These are the activations of a small neural network, seen along a few directions. Each row is one input.
Each table varies a few parts of the input and shows all the possible inputs, shuffled.
Descriptions start from the smaller parts, as in this example, which fits no table here: one of 6 places along a line, together with either a single point or one of 11 places along a line or (one of 3 separate values, together with one of 8 places around a ring).
Shared parts are said once, and a part with two or three values counts as separate values.
In the rows, 128 means zero.

Other details of the inputs vary at random and push rows far along two fixed directions, the same in every table; ignore that.

A family of inputs:
row 1: [ 78 147 148 116 134 146 160 107 118 116  85]
row 2: [ 53 163 157 121 119 146 140 121 130 105  76]
row 3: [167  88  98 147 124 102 103 116 148 156 182]
row 4: [180 102 111 152 102  89 115 122 124 169 161]
row 5: [165 152 123  77 140 104 162  54  97  97 117]
row 6: [110 147 145 103 136 123 150 128 127  93  69]
row 7: [168 104 110 143 118 137 114 112 120 205 145]
row 8: [145 138 101 107 124 135 138  88 152 120 159]
row 9: [172 122  85 143  90 133 116 136 126 164 176]
row 10: [181 112 105 140 101 118 142 135 134 184 159]
row 11: [ 75 140 179 108 157 141 122 142 127  67  95]
row 12: [168 140 103 154 106 122 123 121 136 196 164]
row 13: [ 58 141 167 111 145 126 131 123 112 104  66]
row 14: [169 150 113  84 155 149 155  64 100  80 132]
row 15: [152 138 111  71 162 117 151  48 121  84 138]
row 16: [ 90 155 150 132 148 101 140 106 116  94  85]
row 17: [ 65 137 143 105 149 140 155 142 158  74  90]
row 18: [176 106 120 144 122 153 124 132 136 170 189]
row 19: [109  87 157 183 118 125  75 197 150 149 154]
row 20: [ 90 120 144 167  84 120 104 220 166 164 112]
row 21: [177 118  95  99 148 132 137  79 139 131 151]
row 22: [174 143 114 113 146 105 138  75 103 155 141]
row 23: [ 92 164 144 121 146 130 166 121 125 110  83]
row 24: [ 97 146 141 110 142 152 155 137 123  74 110]
row 25: [176 107  87 142 105 134 132 142 119 168 170]
row 26: [ 87 116 141 169 100 145  90 228 160 143 138]
row 27: [ 85 115 159 172 104 154  86 217 169 150 142]
row 28: [157  98 115 160 110 110 106 100 113 190 161]
row 29: [ 99  96 129 163 112 133  91 231 143 150 103]
row 30: [ 93  94 151 160 124 125  79 232 143 144 129]
row 31: [156 144 103 101 134 111 151  52  85  69 133]
row 32: [ 73 139 157 127 144 124 125 142 119  49  97]
row 33: [178 124  96 104 129 116 132  91  93 124 153]
row 34: [ 79 160 155 121 156 128 143 139 128 103  55]
row 35: [185 127 123 110 146 154 130  81 119 128 160]
Description of these inputs: one of 5 places along a line, together with either a single point or one of 6 places along a line.
The inputs of row 29 and row 31 match in every part but the place on the line of 5. If row 21 is changed in the same way as row 29 into row 31, which row does it become? -> row 3
Change only the place on the line of 5 in row 14. List by row number the other rows that result. -> row 24, row 26, row 30, row 32
Change only the place on the line of 6 in row 2. List by row number the other rows that result. -> row 9, row 12, row 20, row 26, row 27
Change only the place on the line of 6 in row 24. List by row number the other rows that result. -> row 1, row 10, row 18, row 23, row 25
